A small network was shown many inputs. Here are its activations along a few directions, one row for each input.
Each table varies a few parts of the input and shows all the possible inputs, shuffled.
Descriptions start from the smaller parts, as in this example, which fits no table here: one of 3 separate values, together with either a single point or one of 9 places around a ring or (one of 6 places along a line, together with one of 8 places around a ring).
Shared parts are said once, and a part with two or three values counts as separate values.
In the rows, 128 means zero.

Other details of the inputs shift rows strongly along two fixed directions, in all tables alike. That doesn't count.

Table:
R1: [131 101 136 125 116 149 107 116 135 113 124 118 134 131 125 124 152]
R2: [117 167 103 159 107 108 112 151 122 140 106 155 129 131 149 135  89]
R3: [123 110 147 121 127 147 115 115 125 123 108 123 138 129 133 119 155]
R4: [131 179  99 152 125  96 137 139 119 135 113 147 133 115 146 142  91]
R5: [121 110 146 122 128 145 119 114 123 125 107 122 141 129 136 119 159]
R6: [119 167  97 147  94 109 114 166 114 141 110 141 134 124 150 133  91]
R7: [141 170  90 154 113  99 125 140 131 121 129 142 127 116 136 147  84]
R8: [146 121 141 113 142 139 130 107 132 111 119 115 133 116 119 128 147]
R9: [144 123 137 101 133 137 136 121 119 116 120 104 140 108 122 125 153]
R10: [146 118 139 113 138 137 129 106 135 108 122 114 136 116 116 128 145]
R11: [133 179 100 151 124  97 133 140 121 133 114 148 131 115 144 142  87]
R12: [129 102 137 123 118 149 108 115 135 114 121 118 139 131 125 123 150]
R13: [ 97  63 158  95 179 127 198 143 137 174 242 117  73 170  89 113 141]
R14: [129 105 142 121 121 148 109 116 134 116 114 121 137 132 125 120 149]
R15: [124 157  92 163  94 112 106 150 128 128 121 149 127 132 145 141  86]
R16: [ 82 129 125 129 171  86 202 177 126 201 224 154  69 170 113 122  80]
R17: [145 123 143 114 144 137 131 106 130 113 117 116 133 117 119 128 149]
R18: [127 110 147 122 126 149 111 116 129 121 110 123 134 133 127 120 153]
R19: [129 108 144 120 124 151 110 117 131 119 111 121 134 131 127 120 151]
R20: [147 115 134 115 135 138 128 105 135 107 129 111 138 116 116 131 147]
Description of these inputs: one of 2 separate values, together with either a single point or one of 9 places along a line.
The inputs of R18 and R17 match in every part but the choice among 2 separate values. If R1 is changed in the same way as R18 into R17, which row does it become?
> R7
Which other rows does R6 become when the choice among 2 separate values takes its other values? List them by row number.
> R9

Table:
R21: [115 121 118 140 102 138 111 164 127 144 125 139 106 150 139 123 106]
R22: [126 152 116 120 137 110 143 145 123 143 131 130 126 123 116 130 102]
R23: [145  98 139  97 134 148 136 121 128 114 144  97 129 122 115 121 168]
R24: [128 152 115 121 137 108 146 143 129 139 137 130 131 126 128 127 105]
R25: [127 145 125 140 136 111 131 133 144 136 136 144 124 138 119 131  99]
R26: [138 106 164 119 158 145 135  96 134 120 127 120 120 133 115 124 166]
R27: [103  87 153 116 132 161 116 112 134 138 122 118 151 147 124 113 169]
R28: [146 100 145  99 131 149 135 124 129 117 142  96 127 121 109 124 167]
R29: [104  92 157 127 140 161 122 108 120 139 118 121 139 145 134 120 180]
R30: [123 141 112 126 132 103 155 139 125 138 133 131 136 120 129 128 104]
R31: [119  87 164 102 134 166 118 124 135 132 107 123 128 145 122 105 155]
R32: [123 147 122 151 145 114 137 123 130 138 136 149 115 130 139 134 111]
R33: [127 139 117 140 126 116 126 132 136 125 147 142 118 139 130 134 102]
R34: [122 128 115 146 120 111 135 127 132 125 144 143 123 134 130 136 100]
R35: [125 143 119 139 138 111 132 130 143 133 137 145 125 139 126 128 100]
R36: [124 138 118 140 126 118 122 134 130 130 141 142 114 136 118 137  99]
R37: [132 140 104 131 119 118 137 150 125 135 151 124 122 118 133 134 113]
R38: [132 150 120 125 123 115 140 148 123 135 144 126 123 123 125 136 105]
R39: [109 136 134 142 128 131 127 153 119 153 111 154 105 148 146 124 111]
R40: [190 197  78 151  69 131  59 113 115  62  23 116 180  64 148 158 118]
R41: [125 150 114 124 138 111 147 142 130 142 139 130 133 118 131 128 104]
R42: [120 132 116 144 132 106 140 125 139 132 134 146 130 134 126 129  99]
R43: [106 125 119 138  94 117 111 166 119 146 135 134 122 141 140 114 121]
R44: [189 152 128 130 104 159  50  60 137  45   7 112 194  74 129 141 160]
R45: [ 99 131 128 133 100 116 115 160 117 146 133 140 127 139 141 114 113]
R46: [141  91 149 116 132 151 121 110 144 111 143 109 120 135 107 126 163]
R47: [131  95 153 111 154 147 129  96 148 118 135 118 136 128 114 116 155]
R48: [128 158 121 128 143 110 148 139 110 147 127 134 114 122 127 136 114]
R49: [134 103 152 104 153 136 158 101 116 123 125 108 132 115 125 122 170]
R50: [128 131 107 148 119 120 123 136 140 128 151 137 115 132 132 136 109]
R51: [124 148 124 147 145 113 134 126 123 140 128 148 109 135 125 137 110]
R52: [101 121 108 153 100 133 109 151 126 150 140 134 130 153 142 133 121]
R53: [137 103 150  92 140 149 135 116 119 119 136 101 129 118 105 124 158]
R54: [ 97 136 129 131 111 111 121 158 124 152 123 144 133 139 137 108 114]
R55: [126 123 105 150 113 113 131 133 135 125 146 138 118 135 129 136 108]
R56: [110 127 128 135 109 137 115 158 125 145 124 145 111 149 140 122  99]
R57: [130 158 119 129 144 108 152 137 116 142 133 134 118 124 139 133 117]
R58: [136 105 158 117 160 144 135  93 133 117 129 122 122 134 122 121 167]
R59: [132 160 125 131 141 108 152 140 117 145 131 132 117 123 132 136 116]
R60: [130 155 121 123 135 109 146 146 130 142 134 129 130 124 121 130 104]
R61: [137  89 144 113 134 152 118 108 137 112 139 110 117 134 102 126 162]
R62: [132  91 152 113 142 152 124  99 141 111 145 116 129 127 118 123 156]
R63: [130 148 114 123 126 114 141 145 121 132 146 128 125 125 132 133 106]
R64: [121 138 120 153 139 106 147 120 125 135 131 149 118 133 137 134 111]
R65: [184 195  96 166  75 130  51  95 134  55  26 134 181  79 153 159 107]
R66: [127 145 113 126 126 116 141 144 123 135 148 128 126 117 135 134 105]
R67: [131 131 102 133 113 111 146 147 120 131 145 125 126 120 131 135 113]
R68: [ 98 141 134 140 119 110 127 154 112 154 120 148 121 138 148 115 126]
R69: [134  92 146  98 135 142 147 110 121 114 139 102 138 116 118 122 160]
R70: [136 111 153 102 159 143 149 104 121 127 130 107 129 112 128 122 171]
R71: [140  89 143 114 134 150 121 107 143 108 145 111 122 137 114 123 164]
R72: [105  83 151 118 121 166 110 114 126 132 132 113 144 147 128 120 169]
What is each input in this table made of?
> one of 4 places along a line, together with either one of 3 separate values or (one of 2 separate values, together with one of 5 places along a line)
The inputs of R64 and R34 match in every part but the place on the line of 4. If R32 is changed in the same way as R64 into R34, which row does it become?
> R62
The inputs of R56 and R31 match in every part but the place on the line of 4. If R65 is changed in the same way as R56 into R31, which row does it become?
> R25
Which other rows does R43 become when the choice among 3 separate values takes its other values? List them by row number.
> R21, R52
Which other rows does R22 become when the place on the line of 5 takes its other values? List them by row number.
> R24, R30, R41, R60

Table:
R73: [131 101 146 113 141 141 136 109 127 120 132 115 128 126 122 122 158]
R74: [132 106 151 109 146 144 132 109 131 123 129 116 127 129 116 122 155]
R75: [134 103 146 112 142 147 129 111 136 120 134 116 128 131 114 123 152]
R76: [130 106 150 106 142 142 136 115 127 126 128 112 131 124 119 119 160]
R77: [130 134 120 136 126 120 130 130 131 127 137 133 122 130 126 134 117]
R78: [116 133 127 136 120 128 123 143 121 141 123 136 122 137 138 125 125]
R79: [128 133 118 133 123 120 130 135 129 130 138 129 125 126 127 132 118]
R80: [124 140 122 127 129 119 136 138 123 136 129 130 129 126 131 128 120]
R81: [134 100 144 114 137 141 131 111 132 117 138 115 125 128 117 122 154]
R82: [126 135 121 133 128 120 136 133 126 132 134 131 127 126 135 131 119]
R83: [122 100 152 113 130 153 120 123 125 129 124 117 125 137 123 117 159]
R84: [127 140 125 133 134 123 131 131 129 134 130 135 124 130 127 131 116]
R85: [129 134 120 133 124 120 130 134 131 128 139 131 124 128 130 132 117]
R86: [129 134 120 129 124 122 130 138 128 131 134 129 126 129 126 130 115]
R87: [120  93 147 118 128 146 119 116 136 123 135 119 133 138 121 117 154]
R88: [126 141 125 134 136 120 134 131 128 136 129 135 126 129 130 130 120]
R89: [129 134 120 137 128 120 129 128 132 129 138 133 123 131 127 134 117]
R90: [132 105 151 109 145 140 137 112 127 123 128 116 127 126 120 118 159]
R91: [125 135 119 132 127 120 136 134 124 134 133 130 128 125 132 131 120]
R92: [161 142 130 133  96 155  66  86 128  72  31 117 185  91 148 130 161]
R93: [126 138 124 128 129 121 133 137 126 135 130 131 125 125 127 129 117]
R94: [126 140 126 133 133 118 136 132 126 134 127 135 124 129 130 130 120]
R95: [129 135 119 138 129 122 128 129 133 129 139 133 124 131 126 134 117]
R96: [135 102 147 108 138 145 132 115 134 119 135 113 127 128 117 121 152]
R97: [125 136 121 137 132 120 134 127 127 133 133 133 125 129 132 133 119]
R98: [126 141 125 133 135 118 134 130 126 136 128 134 124 129 131 130 119]
R99: [116 128 122 139 117 129 123 140 121 139 128 135 123 136 139 129 125]
R100: [120 128 123 137 115 132 117 143 127 136 128 134 119 139 133 128 119]
R101: [124 135 118 130 126 120 135 135 124 133 134 129 130 126 132 131 120]
R102: [125 135 119 132 126 120 135 135 123 134 134 129 129 126 132 131 120]
R103: [119 127 121 140 114 129 117 142 126 134 133 134 120 138 134 129 122]
R104: [129 134 120 129 125 122 131 137 130 132 133 130 124 127 126 130 115]
R105: [127 134 117 130 122 120 130 136 129 129 139 128 127 128 127 131 118]
R106: [128 138 125 130 131 120 133 134 125 132 129 135 121 128 128 128 116]
R107: [130 135 121 134 130 122 129 130 132 130 133 133 122 132 126 132 114]
R108: [131 106 151 107 143 142 137 114 128 124 130 113 130 125 122 119 159]
R109: [131 133 121 132 127 121 131 134 130 128 133 134 120 129 127 130 114]
R110: [125 140 124 129 129 118 135 137 122 136 129 130 128 126 131 128 120]
R111: [173 178  99 153  89 130  73 104 129  73  41 130 170  86 149 150 117]
R112: [127 139 126 131 131 120 133 133 127 132 129 135 122 129 127 131 116]
R113: [112 126 123 139 120 124 124 134 128 137 128 138 132 137 137 125 119]
R114: [131 102 147 114 141 142 136 108 128 121 132 115 129 127 120 124 158]
R115: [114 130 128 134 121 125 121 137 129 137 124 139 129 138 132 123 116]
R116: [127 139 126 128 129 121 133 136 127 133 131 132 124 127 130 129 116]
R117: [117 125 124 136 118 127 119 138 134 134 129 138 128 140 130 124 114]
R118: [128 134 118 132 122 120 130 136 128 130 139 128 127 128 127 131 118]
R119: [131 105 150 105 139 144 133 117 127 124 130 111 131 126 116 119 156]
R120: [128 134 118 127 124 122 130 138 129 131 134 129 126 129 126 130 115]
R121: [125 139 123 125 127 121 132 139 125 134 130 130 127 127 127 129 117]
R122: [125 136 120 137 132 122 134 128 128 133 134 134 127 129 131 133 119]
What is each input in this table made of?
> one of 5 places around a ring, together with either one of 2 separate values or one of 8 places along a line
The inputs of R73 and R106 match in every part but the place on the ring of 5. If R91 is changed in the same way as R73 into R106, which row does it become?
> R93
The inputs of R108 and R96 match in every part but the place on the ring of 5. If R98 is changed in the same way as R108 into R96, which row does it become?
> R107
List by row number the other rows that have the place on the ring of 5 in common with R87.
> R77, R79, R81, R85, R89, R95, R103, R105, R118
Which other rows does R83 become when the choice among 2 separate values takes its other values? List them by row number.
> R115

Table:
R123: [138 149 112 148 125 108 131 126 124 121 118 140 124 127 126 142 106]
R124: [ 90 151 103 146 113  99 136 184 120 173 160 158  99 157 133 125  82]
R125: [143 129 113 148 100 147  88  98 125  92  71 137 165 108 155 135 136]
R126: [163 149 121 127 107 132 107 109 118  88  66 120 150  89 136 137 137]
R127: [103 164 108 148 143  78 160 165 129 169 169 161 103 143 138 125  68]
R128: [153  63 148  90 124 162 117  99 152  88 145  87 141 119  98 115 176]
R129: [132 161 114 146 128 108 129 126 133 125 129 140 136 121 141 136 115]
R130: [161 155 122 119 112 141 103 111 125  92  67 119 159  90 132 138 127]
R131: [ 88 143 106 161 126 100 145 172 131 167 158 165 102 160 148 134  74]
R132: [119 144 116 146 114 121 104 141 130 138 107 147 128 140 135 127 112]
R133: [118 132 102 147 104 126 121 139 117 131 118 144 140 126 152 132 108]
R134: [160 155 109 130 114 143  96 105 124  95  80 111 162  91 133 148 136]
R135: [ 98  69 136 113 153 116 175 155 159 163 244 130  76 176  88 113 108]
R136: [115 159 102 142 133  85 163 174 117 164 166 150  90 138 137 130  74]
R137: [126 156 105 142 122 107 129 132 121 133 127 129 143 112 135 138 116]
R138: [141 137 118 146  97 143  87  97 130  95  66 126 158 112 153 134 135]
R139: [140 159 117 133 135 118 125 132 132 127 118 138 124 121 135 133  97]
R140: [163 149 126 136 115 132 104  99 126  85  65 128 146  94 134 138 134]
R141: [119  85 160  97 167 144 159 114 136 142 169 114 112 152  95 121 148]
R142: [132 162 110 137 121 108 133 136 125 128 129 132 140 116 143 135 118]
R143: [115 139 107 144 101 123 120 138 122 134 113 133 134 130 151 131 108]
R144: [142 153 116 142 130 109 130 131 125 123 117 140 115 119 138 133 106]
R145: [105  77 166 109 153 151 141 129 141 158 156 121 109 162 107 105 162]
R146: [134 156 107 145 132 121 122 125 131 129 127 135 129 120 127 147 104]
R147: [ 94 146 113 150 103  99 130 183 118 169 172 154  98 155 140 132  77]
R148: [135 152 105 155 127 110 128 126 124 127 128 138 119 120 131 146 110]
R149: [134  74 168 100 132 179 120 106 129 118 116  95 143 131 120 111 192]
R150: [126  87 158 108 163 139 163 115 133 136 178 115  97 145 110 121 167]
R151: [145  86 162  84 149 165 132  93 128 107 120  90 145 122 101 122 180]
R152: [167 161 118 134 119 143  97  98 135  86  80 121 155 100 139 146 136]
R153: [116 145 117 146 110 123 102 141 129 132 111 149 124 139 135 127 113]
R154: [109  86 157 109 167 134 158 109 134 147 177 114 118 141 105 117 165]
R155: [110  85 159  94 158 130 166 121 126 145 170 109 125 144 103 112 160]
R156: [152 154 125 124 110 127 106 108 123  93  67 121 168  87 139 130 136]
R157: [153 153 129 132 117 128 102  98 130  90  66 129 165  93 137 131 134]
R158: [132 159 115 130 125 104 132 139 122 130 119 133 137 112 143 125 109]
R159: [ 98  69 160 103 147 151 152 136 130 148 162 114 114 154 123 112 163]
R160: [122 147 115 142 108 124 112 152 128 144 106 136 134 132 137 127 114]
R161: [125  75 174 105 135 173 102  98 131 105 121 105 134 137 112 106 190]
R162: [125 144 118 156 113 131 113 140 131 135 113 143 131 138 143 132 108]
R163: [151  93 161  85 149 170 132  95 133 105 130  90 139 117 113 123 189]
R164: [113 165 103 134 138  94 159 176 123 168 167 148  98 140 133 131  65]
R165: [127 154 115 144 127 103 130 124 128 126 119 141 143 126 129 135 106]
R166: [121  80 155  98 156 135 167 123 121 140 168 108 107 145 100 118 160]
R167: [145 143 119 132  96 142  79 121 123 104  60 123 160 110 141 129 144]
R168: [120  82 149 104 158 139 163 121 122 144 177 105 104 136 104 123 167]
R169: [120 141 126 150 100 122  96 140 126 128 124 145 123 137 142 135 108]
R170: [108 162 109 142 141  96 159 165 131 165 162 161  96 144 124 135  59]
R171: [124  76 170  97 128 173 106 108 123 109 122  97 138 131 113 106 193]
R172: [126  88 154 100 156 139 167 125 125 139 178 107 101 140 112 119 169]
The inputs of R152 and R163 match in every part but one. If R148 is changed in the same way as R152 into R163, which row does it become?
> R168
What is each input in this table made of?
> one of 2 separate values, together with either a single point or one of 9 places along a line or (one of 3 separate values, together with one of 5 places around a ring)
Which other rows does R129 become when the choice among 3 separate values takes its other values? List them by row number.
> R150, R152
Which other rows does R127 become when the place on the ring of 5 takes its other values? List them by row number.
> R129, R154, R157, R165

Table:
R173: [146 139 122 132 137 117 134 112 135 112 119 132 128 114 126 134 120]
R174: [110 142 131 142 136 126 127 113 118 138  98 141 144 125 151 130 137]
R175: [131 128 123 143 108 133 100 126 138 115 124 132 132 134 129 132 128]
R176: [148 144 118 127 134 124 132 119 125 115 123 123 128 112 122 141 122]
R177: [131 124 117 135 104 140 107 134 134 118 122 127 134 130 136 132 124]
R178: [148 144 116 123 132 124 135 123 130 117 125 120 133 109 130 136 123]
R179: [131 124 116 138 108 139 102 129 131 119 120 128 127 132 129 134 124]
R180: [114  46 220  59 186 183 152 110 122 151 141  96 117 153  92  79 210]
R181: [147 148 125 131 134 118 129 115 132 112 127 126 132 114 123 139 126]
R182: [129 120 125 143 109 132 106 122 137 111 117 138 129 135 133 131 119]
R183: [117 145 127 126 116 120 130 141 104 139  95 127 139 114 153 122 143]
R184: [ 70 117 106 143 132  91 172 198 130 200 230 156  79 182 117 118  66]
R185: [143 143 118 122 128 117 137 123 128 117 123 119 142 109 123 136 122]
What is each input in this table made of?
> either one of 3 separate values or (one of 2 separate values, together with one of 5 places along a line)
Which other rows belong to the same alternative as R180? List them by row number.
> R174, R183
